Each row below holds a small network's activations on one input, seen along a few directions.
Each table varies a few parts of the input and shows all the possible inputs, shuffled.
Descriptions start from the smaller parts, as in this example, which fits no table here: line(4) and (point or line(9) or (values(2) and ring(5))).
Shared parts are said once, and a part with two or three values counts as separate values.

Other details of the inputs shift rows strongly along two fixed directions, in all tables alike. That doesn't count.

Rows:
row 1: [ 20   7  -3   4  -9 -11  11  19  -4  16  19 -21  19  31  12]
row 2: [ 24   9   6   7  -8 -17   5  24   5  11  18 -24  23  18  14]
row 3: [ -8 -12  19 -14 -10   4  11 -28 -17 -89  29  30  -9  11  57]
row 4: [ -8  -1  -9  -6   8   8  -6  -9   5  15 -12   3 -15 -13 -14]
row 5: [-20  -9  11 -18 -14  14  23 -24 -12 -74  25  17 -20  21  47]
row 6: [-12  -1  -6   1   4   5  -8  -6   6  -1 -10   8  -6 -21  -5]
row 7: [  2  11   4  11  -2 -10   3  17   4  10  20 -26  37  27   7]
row 8: [ -8 -10  -4   0   5  14  -9  -7   6   6  -9  10  -7 -13 -17]
row 9: [ 22  12  -7   4  -4 -10  -5  13   2  12  26 -12  38  28  -1]
row 10: [  8  -9   2  -7   2   3  -2   3   3   4 -15  10 -19 -14 -13]
row 11: [-17   3  -1   2   6   0  -4 -12   2  -3 -15   4 -10 -10 -13]
row 12: [-11  -7   2   6   6   8 -10  -8   5  -1 -10   7  -4 -18 -10]
row 13: [  4  -2   3   6   8  -3  -5   3  -3  12 -20   5 -15 -19 -14]
row 14: [  6  -5  -2   0   5   3  -4   3  -4  14 -17  10 -20 -13 -18]
row 15: [  9  12 -12   3 -10   1   3  16   9  14  28 -20  29  23  11]
row 16: [-15  -7   0  -3   8  11  -4  -5   3   4 -15  10  -7  -6 -19]
row 17: [ -3  -1   1   0   1  -5   0  -5  -6  11 -23   3 -12 -20 -12]
row 18: [ 18  11   0  11  -6 -18   7  19  -3  17  14 -26  24  23  13]
row 19: [-11   2  -4   0   9   1  -9  -9   4   7 -14   0 -12 -18  -8]
row 20: [ -1  -4  -2  -6   0   2   3  -5  -5  16 -19   9 -16 -15 -16]
Description of these inputs: values(2) and (point or line(4) or ring(5)).
The inputs of row 14 and row 13 match in every part but the values(2) part. If row 16 is changed in the same way as row 14 into row 13, which row does it become?
Answer: row 7
Which other rows does row 12 become when the ring(5) part takes its other values? List them by row number.
Answer: row 6, row 7, row 11, row 19

Rows:
row 21: [ 8  7  0 -2 -3 -9  9  4 -5  5  2 -9  1 12  4]
row 22: [ 5 -2  6 -2 -2 -3  8  6 -4 -2  2 -7 -5 11  8]
row 23: [15  2  0 -4 -3 -4  4  6 -3  2  9  0  5 13  3]
row 24: [-7  6 -2 -1 -5 -2  3 -3  3 -5 11 -8 10  5 13]
row 25: [ 2  6  0  4 -1 -9  1  0  0 -6  6 -9  3  1 13]
row 26: [-3  1 -1  0 -4  3 -1  2  8 -5 13 -5 13  6  7]
row 27: [ -8 -13  -2  -5  13   7 -15 -18   2  -7 -26  28 -28 -37 -18]
row 28: [-16 -12  -5  -8  11  16 -15 -22   4  -5 -25  28 -24 -35 -20]
row 29: [ 1  2  5  5  0 -2  1  5  1 -6  8 -8  4  2 13]
row 30: [ -7   2   7   6   1  -4   0  -4  -5 -18   5   3  16  13   7]
row 31: [  8  -3   5  -5  -5  -2   6   5  -2 -10   6   0  -4  11   9]
row 32: [ 24  24 -19  27  13 -19 -27  36  24  98 -14 -35  41  -7 -60]
row 33: [ -3 -12   1  -2   8   6  -6  -7  -2   2 -34  22 -30 -34 -23]
row 34: [-8 -1  2 -1 -2  4  3  1  3 -9 11 -8  8  5 12]
row 35: [ 2  0 -6 -4 -4  8  2 -1  0 -1 15  2  5 13  4]
row 36: [ 10  -7   7  -5  -8   0   7  -2 -10 -22  10   9  -4   3  21]
row 37: [-20 -12  -5  -4  12  17  -6 -16   3  10 -34  18 -33 -29 -29]
row 38: [ 8 -2  8  3 -5 -5  9  8 -6 -3  4 -8  1  5 13]
row 39: [ -5   4   6   3   1  -3  -3  -7  -2 -15  11  -1  15  15   1]
row 40: [  8   4   4   2  -7 -10   9   4  -8  -1   3  -7   2   4  13]
row 41: [-6  6 -6 -3 -5  1  7  0 -2  0  9 -8  2 12  7]
row 42: [-4 -1 -4 -3 -4  8  3  2  3 -3  8  0  0  9  2]
What is each input in this table made of?
Answer: values(2) or (line(4) and ring(5))
Which of the alternatives is row 36?
Answer: line(4) and ring(5)

Rows:
row 43: [-12   1 -11  -2   6   9  -5  -6   6  10  -6   4  -5  -1 -16]
row 44: [  9  -3  -2  -6  -2  -1   3   2  -6  14 -13   7 -12  -5 -14]
row 45: [  0  -4   3   2   1  -1   3   5  -1  13 -17  -3 -12 -15  -6]
row 46: [  5  -1  -3  -2   2   1   2   3  -1  15 -12  -3 -19  -8  -8]
row 47: [-13   5  -2   7   9  -2 -12  -8   5   2  -8   4   6 -10 -15]
row 48: [ 36  27   2  22 -14 -31   9  40   5  28  42 -55  58  48  25]
row 49: [-11   2 -11  -1   8  10  -8  -6   9  18 -10   0  -7  -9 -19]
row 50: [ -5  -9   3   2  11  11 -12   1  11   2  -7  10   2  -2 -24]
row 51: [  4   0  -5  -2   5  -1   0   3  -2  21 -19   2 -19  -8 -18]
row 52: [  9   3  10 -11 -35   6  33   9  -7 -73  86 -21  38  67  93]
row 53: [  9   0  -4  -6   0  -2   0   3  -1  14 -13   6 -14  -8 -13]
row 54: [  0   0   2   1   3  -6   2   2   0  12 -17  -5 -14 -12  -7]
row 55: [ -4 -29  32 -20 -10  15  23 -15 -18 -95  16  34 -37  12  54]
row 56: [ 29  24  -6  19 -15 -17   0  36  10  24  61 -50  77  54  27]
row 57: [ -7   2 -10  -5   4   7  -8  -7   7   8  -4   8  -1  -6 -16]
row 58: [ 16  27  -5  15 -14 -18  10  31   6  30  49 -53  70  60  16]
row 59: [ 44  26  -2  15 -15 -31   8  40   1  28  47 -47  60  53  24]
row 60: [-13   4  -1   8   9  -1 -13  -8   8   3  -8   1   4 -14 -11]
row 61: [-12  -2  -9  -2   4  10  -3  -7   2  13  -8   6  -3   1 -19]
row 62: [-13   0  -1   9   7   4 -12  -4   7   5  -7   2   7 -16 -11]
row 63: [ 10  -2  -3  -5   0  -2   1   3   1  12 -11   2 -16 -11  -8]
row 64: [  0  -1   4   0   2  -5   5   1  -7  13 -19   0 -10  -6 -12]
row 65: [-11 -23  17 -21 -14  19  27 -18 -20 -76  13  25 -45   1  56]
row 66: [  0   2   2   0   4  -7   2   2  -2  11 -18  -1 -12  -8  -9]
row 67: [  4  -3   5   8   3  -5  -3   5  -1   8 -16   1  -5 -19  -6]
row 68: [-16   4  -5   1   7   2  -6  -7   6   8 -10   0   1  -6 -15]
row 69: [-15   4  -4   2   7   3  -7  -7   9  10  -9  -4  -1 -10 -12]
row 70: [  5  -3  -2  -3   0   1   5   2  -7  17 -15   3 -15  -1 -13]
row 71: [-13   2  -1   7   7   0 -10  -9   1   4  -9   5   9  -7 -17]
row 72: [ 12  -1   2   1   4  -9  -6   0  -1   8 -12   5 -10 -16  -5]
row 73: [-11  -4  -9  -1   3  14  -4  -2   7  12  -5   2  -4  -7 -12]
row 74: [ -18  -15   16  -19   -9   14   13  -33  -16 -100   30   32  -18   10
   61]
row 75: [  9  -6  -3  -4  -2   3   1   7   0  14 -11   4 -14 -15  -8]
row 76: [ 12  -3   3   1   3  -8  -3  -1  -8   9 -14  10  -5 -10 -11]
row 77: [ 12  -5   2   3   3  -4  -5   4  -2   9 -12   7  -7 -19  -5]
row 78: [ -7  -1  -9  -5   1   8  -5  -8   4  10  -5   9   1  -2 -19]
row 79: [-21 -18  16 -20  -8  16  11 -35 -12 -98  25  33 -25   1  60]
row 80: [  3   2   3   6   6 -10  -4   1  -2   6 -18   3  -6 -13 -11]
row 81: [-16  -2  -4   2   5   8  -5  -3   8   9  -9  -1   2 -12 -11]
row 82: [ -5   0  -5   2   7   1 -13  -9   1   6  -6  11   8  -7 -17]
row 83: [  3   0   6   6   5  -9  -1   0  -7   8 -19   4  -4 -11 -13]
row 84: [ -7   1  -9  -4   3   8  -9  -7   9   8  -3   4  -3  -9 -13]
What is each input in this table made of?
Answer: values(2) and (point or (line(4) and ring(5)))
The inputs of row 44 and row 78 match in every part but the values(2) part. If row 64 is changed in the same way as row 44 into row 78, which row does it become?
Answer: row 58
The inputs of row 69 and row 54 match in every part but the values(2) part. If row 61 is changed in the same way as row 69 into row 54, which row does it become?
Answer: row 70
Start at row 82 and move only the line(4) part, one step at a time. The first step leads to row 74. Which rows follow, in order?
Answer: row 79, row 56
